A small network was shown many inputs. Here are its activations along a few directions, one row for each input.
Each table varies a few parts of the input and shows all the possible inputs, shuffled.
A made-up example of a description, with smaller parts first: one of 8 places around a ring, together with either a single point or one of 11 places along a line or (one of 3 separate values, together with one of 6 places along a line).
Shared parts are said once, and a part with two or three values counts as separate values.

Other details of the inputs shift rows strongly along three fixed directions, in all tables alike. That doesn't count.
These rows show it; all are for the same input, with only those details redrawn:
[-27.9 -18.7  13.0  34.8 -20.0  66.9   3.0  17.3 -24.2 -16.1   6.6  13.1]
[ 58.4 -32.7  38.1 -17.2 -19.5 -33.0 -23.9 -27.7  39.6  12.1 -22.4 -45.7]
[-23.3  -3.4 -48.0  -2.7  -5.6   9.9   1.0  13.5  34.1   6.4  -8.0 -16.9]
[-12.9   8.3 -29.1  -1.5   1.6  -1.1   4.2  10.8  21.8   4.2  11.4  -7.2]
[ -9.8  16.1  10.4  18.4   4.0  11.1  11.1  12.7 -11.7  -6.5  37.7  19.0]
[-47.5   0.4 -59.9   7.8  -6.5  35.4   8.5  26.3  21.7   0.1  -3.6  -3.0]
[ -9.6  43.4 -18.0   3.1  23.1 -24.0  17.5  15.1   6.5   2.9  51.6  18.3]
[ 23.3  33.4  41.7  11.4  16.9 -28.5  10.9  -0.5 -14.8  -3.6  61.7  23.3]

Table:
row 1: [-33.7 -21.4  20.8  35.6 -15.6  57.4   7.2  24.0 -24.3 -17.1   2.0   8.6]
row 2: [  9.2  16.9 -17.0 -21.6  23.8 -49.1  -3.4 -10.5   7.6   7.6  -6.4  -1.7]
row 3: [ 15.5  27.9 -21.9 -29.2  17.6 -33.2   1.7  -3.1  20.8  -2.0  12.0  11.4]
row 4: [ 11.5   9.4  -7.2  -2.2   4.0 -15.8   0.3  -6.7  20.5   7.0  14.2  -9.3]
row 5: [ 16.1  17.5 -22.5 -27.3  11.8 -27.0  -3.8  -8.0  18.3  -0.2   1.0   5.3]
row 6: [-25.6 -21.4  17.4  37.7 -14.4  59.7   6.1  16.3 -28.6 -10.2   1.1   9.4]
row 7: [-28.8  46.1 -51.3   6.2  36.7 -35.1  23.0   9.3   4.7  19.8  36.2  12.2]
row 8: [ 62.9 -47.2  43.2 -28.8 -22.5 -22.1 -34.8 -40.7  17.4   3.6 -50.6 -31.4]
row 9: [ 25.4  -9.2  58.8  32.2  -7.1  11.8  -3.3 -30.4 -40.4  -2.7  18.0   8.8]
row 10: [-33.1  -6.0 -43.9  -1.3   1.3   4.0   3.8  19.2  29.9   6.4 -15.3 -21.5]
row 11: [ 19.0  16.5  -8.8 -32.0  14.7 -38.7   1.9   7.3  23.8  -2.6   3.6   5.3]
row 12: [-11.3  28.2 -52.5 -22.1  18.0 -19.2   5.3   0.1  14.3  -0.4   6.9  13.7]
row 13: [ 25.6 -10.2  63.1  31.9  -6.2   8.1  -5.1 -26.4 -40.9  -0.6  18.3   6.7]
row 14: [ 15.8   5.7  40.2  10.8   5.5  12.8  -2.0 -10.4 -46.7 -15.3  16.6  32.2]
row 15: [-11.7 -12.2  23.2  10.9  -6.7  49.4   2.2  17.4 -31.2 -23.9  -2.8  27.8]
row 16: [-34.5 -18.4  12.7  42.2  -8.0  52.7   7.3  11.5 -38.4  -8.5  -3.7   6.0]
row 17: [ 24.2  29.8  18.2   5.4  27.7 -48.3  12.5  -9.2  -6.4  14.8  38.4   3.7]
row 18: [ 34.1 -34.9  19.4  -9.9 -11.3 -35.4 -16.5 -22.9  31.4  16.1 -33.9 -50.5]
row 19: [ -3.8 -41.6 -37.8 -23.1 -30.8  35.2 -19.4  -1.1  37.1  -7.7 -63.4 -21.8]
row 20: [ 53.3  23.3  70.7  10.0  16.8 -49.1   2.6 -26.4 -22.3   5.4  55.0  12.3]
row 21: [ 25.8   3.5  -8.5  -4.2   6.4 -34.0  -4.6 -24.0  18.7  18.9   2.6 -22.5]
row 22: [  1.7 -56.8 -20.0 -12.7 -26.4  31.2 -22.7  -9.9  17.8   0.9 -77.9 -32.6]
row 23: [  1.6 -13.1  51.2  30.5  -6.2  22.6   1.0   4.7 -31.7  -9.2  12.7   4.4]
row 24: [ 51.7 -30.5  20.4 -34.5 -15.1 -21.5 -27.3 -23.5  31.4   0.6 -40.5 -28.5]
row 25: [ 22.0  24.8 -22.8 -25.7  20.6 -45.2  -1.2 -19.8  13.4   6.7   5.5   4.7]
row 26: [ 30.3 -36.3   6.1 -17.8 -14.6  -6.2 -26.8 -31.9  10.4   5.2 -51.1 -23.6]
row 27: [-50.9  17.7 -87.3 -14.4   9.3  20.9   6.0  26.0  19.4  -3.2 -11.7  13.6]
row 28: [-28.1 -21.1  18.3  35.3 -16.6  62.6   7.4  23.2 -23.2 -14.8   3.4  11.8]
row 29: [-45.4  56.0 -29.4 -54.6 -13.3 -36.5  27.6  30.8  -7.7  27.1 -16.0  -4.3]
row 30: [ -3.9  -3.3  32.0  36.3  -2.7  30.8   2.5  -5.8 -40.9  -5.0  21.8  14.9]
row 31: [-44.4  14.6 -59.7 -11.4  16.6   3.1   7.5  22.3   6.9  -4.0 -10.3  13.6]
row 32: [-12.7  18.3  -1.5  11.3  10.5  18.3   7.0  -7.2 -38.1 -13.8  16.0  36.9]
row 33: [  0.6 -50.4  -3.6 -13.7 -25.7  26.8 -23.7  -2.0  16.6  -8.3 -66.4 -28.2]
row 34: [-54.7  14.9 -75.4 -16.4  13.7  12.9  10.4  35.1  21.8  -7.9 -15.6  10.3]
row 35: [ 53.1  -5.0  81.2  -3.2  -4.7  -6.8 -12.1 -13.8 -28.8 -20.9  17.2  24.0]
row 36: [ 25.0  -0.8  52.1 -48.1 -46.7 -59.9  -0.8  -9.3  12.2  48.3 -42.6 -64.6]
row 37: [ -9.9  33.7 -37.1  -0.1  20.7 -28.0  12.5  -3.3  13.2  12.4  33.0   5.8]
row 38: [-15.1  36.9 -29.9  -7.7  33.1 -27.5  12.8   4.3 -10.2   2.2  22.0  28.5]
row 39: [-11.2  -2.6 -21.7 -10.5   5.3   2.4   1.1   5.0   3.2  -2.5 -15.3   8.4]
row 40: [ -2.5 -37.8 -19.2 -24.9 -18.8  12.3 -17.4   7.5  33.4  -8.1 -58.2 -24.9]
row 41: [ -3.7 -12.7  44.7  35.8  -2.4  18.1   2.7  -7.8 -41.1  -2.8   7.3   4.9]
row 42: [ 13.1  32.1   2.4 -15.7  32.5 -51.4   6.5  -4.3  -8.7  -0.1  19.7  17.7]
row 43: [ 32.9   3.0   9.4 -13.8   4.5 -39.3  -7.8 -13.8  30.8  13.0   7.6 -23.4]
row 44: [ -7.4 -63.6 -12.8   8.2 -35.3  37.7 -16.7  -7.4  26.8   9.5 -63.7 -49.5]
row 45: [-26.9 -20.8  17.9  34.2 -14.6  61.6   7.5  19.7 -24.2 -12.1   2.4   9.4]
row 46: [ 34.0  26.7  46.6   8.7  12.3 -28.8   8.0  -9.0 -11.8  -4.0  55.6  18.6]
row 47: [  2.9  -0.4  35.9  32.4  -5.6  31.1   3.6  -4.1 -32.6 -10.4  27.4  18.0]
row 48: [ 11.7  27.6  -8.8 -22.0  24.4 -38.3   5.9   5.1   8.1   0.0  17.0  16.9]
row 49: [-39.9  18.0 -62.3   4.9   9.6   8.8   9.0  17.4  18.1   8.9  10.0  -1.3]
row 50: [-30.4 -18.1   8.9  34.4 -20.3  67.3   4.2  18.7 -22.8 -15.4   6.4  13.2]
- Changing only one part turns row 25 into row 21. The same change can be made to row 24. Which row results? => row 43
- Changing only one part turns row 28 into row 11. The same change can be made to row 50. Which row results? => row 35
- Describe the family of inputs behind these rows. => one of 2 separate values, together with either a single point or (one of 4 places along a line, together with one of 6 places along a line)
- Change only the choice among 2 separate values in row 48. List by row number the other rows that result. => row 6
- Change only the place on the line of 6 in row 34. List by row number the other rows that result. => row 2, row 31, row 33, row 40, row 42
- Change only the place on the line of 4 in row 4. List by row number the other rows that result. => row 10, row 43, row 45

Table:
row 51: [ 16.8   3.4 -12.7 -12.6  21.1 -21.1 -20.2  -5.8  11.2   3.7   1.2   5.4]
row 52: [ 21.6   6.2  22.3  31.9   5.2 -18.9   8.8  -8.2   2.5  22.1  50.7 -26.5]
row 53: [-25.5  -0.6  25.7  12.6 -19.8  66.8  -0.8   4.6 -67.4 -29.3   1.7  51.6]
row 54: [-10.7 -76.1  17.4   1.5 -54.9  77.0 -27.7  -6.6 -14.5 -28.8 -80.9 -11.5]
row 55: [  0.8  53.4 -53.0 -28.5  44.1 -89.6   9.6  -1.8  50.8  35.4  29.2 -16.5]
row 56: [-16.3   7.6   9.3  32.7   1.5  40.4  10.0   5.7 -20.1 -23.1  44.3  36.2]
row 57: [ 20.3 -39.0  19.7 -27.3 -22.9 -33.5 -22.2 -22.1  25.7   7.6 -61.2 -45.2]
row 58: [-11.5   4.2   9.2  27.3  13.0  39.8   7.2  15.4 -24.0 -25.0  34.1  44.3]
row 59: [-20.5 -16.0  21.7  35.5 -11.4  38.0   7.6   4.5  -8.1  -2.6  10.5   2.8]
row 60: [ 46.8 -70.0  43.5 -14.8 -43.6  23.6 -38.5 -36.1  16.6 -16.3 -72.8 -49.7]
row 61: [-41.1  21.9 -65.7 -13.9  12.0 -14.6  12.8  12.6  33.1   8.0 -18.6 -18.9]
row 62: [ -2.0  51.1 -50.3 -63.9  26.8 -95.2  17.2  -2.1  30.4  33.9  -1.1  -5.4]
row 63: [-27.1  23.7 -79.5 -49.1  15.5  -9.2  -0.2  20.4  19.3  -2.2 -31.3  17.5]
row 64: [ 72.8  36.9  78.8 -21.2  42.8 -63.4  -5.9 -23.2 -21.6 -18.5  42.1  27.8]
row 65: [  6.1  -2.0   9.4   5.9   3.3  12.6 -17.4 -11.7   0.2  -6.6   7.7   9.6]
row 66: [ 59.9 -21.3  74.4 -30.0 -23.0 -61.4 -13.2 -19.7   7.0  10.5 -16.9 -42.1]
row 67: [-19.4 -27.3 -95.6  -0.4  -3.4  11.5 -10.2  -6.5  67.0  11.4 -36.9 -36.2]
row 68: [  7.0  31.8 -14.6  32.8  28.6 -14.8  12.0 -10.7  -3.4  -2.8  68.0  20.8]
row 69: [-52.0  41.1 -68.2  26.0  23.1   2.5  26.8  32.8  23.3  19.0  39.4  -8.1]
row 70: [-18.5 -40.4  10.5  -2.4 -42.6  47.2 -11.4   0.9 -10.7  -2.2 -73.8 -20.4]
row 71: [-30.3  11.9   7.3  57.1  14.3  33.6  20.8  10.3 -32.1  -1.6  46.0  23.1]
row 72: [ 71.3   3.6  68.3 -48.1  -3.0 -54.2  -9.8 -36.8 -17.8   3.6  -3.5  10.6]
row 73: [-33.1  25.4  20.2  -0.7 -13.3  27.7  31.9  32.0 -50.2   0.9  11.5  32.9]
row 74: [-33.6  20.5  22.3  35.3   2.5  31.5  15.5  27.5 -41.1  -1.1  47.4  22.8]
row 75: [ 10.2  -6.7  21.0   9.1 -14.4 -10.3   3.1   3.8  27.3  18.5  15.9 -24.6]
row 76: [ 36.8 -52.1   1.7   5.6  -1.6  17.0 -18.9 -14.5  28.1  -2.6 -34.4 -21.8]
row 77: [ 67.6  12.6  78.4 -24.1  18.5 -64.1 -10.9 -16.3 -29.1 -20.8  17.5  34.5]
row 78: [-11.6   3.7 -10.6  46.1  18.2  35.9   8.8   9.8 -26.3 -18.3  43.3  35.8]
row 79: [-32.0 -14.3 -69.2 -24.5 -16.4  -0.1  -3.7  16.8  54.8  19.0 -46.1 -57.0]
row 80: [-52.8  30.8 -50.0 -10.6 -14.2  14.9  18.5  38.1  -3.0   9.5 -12.8   1.8]
row 81: [-20.8 -33.6   0.7  55.1 -15.9  43.6  -2.0 -13.2  -9.0   6.3   4.1 -21.6]
row 82: [ 21.0   9.9   7.3 -42.2   9.9 -13.1   2.6  -0.1 -19.0  -7.4 -24.4  27.8]
- Changing only one part turns row 80 into row 63. The same change can be made to row 74. Which row results? => row 51
- Describe the family of inputs behind these rows. => one of 4 places along a line, together with one of 8 places along a line
- Change only the place on the line of 4 in row 62. List by row number the other rows that result. => row 72, row 73, row 82
- Start at row 68 and move only the place on the line of 8, one step at a time. The first step leads to row 67. Which rows follow, in order? => row 56, row 65, row 60, row 54, row 53, row 72
- Start at row 69 and move only the place on the line of 4, one step at a time. The first step leads to row 71. Which rows follow, in order? => row 67, row 76
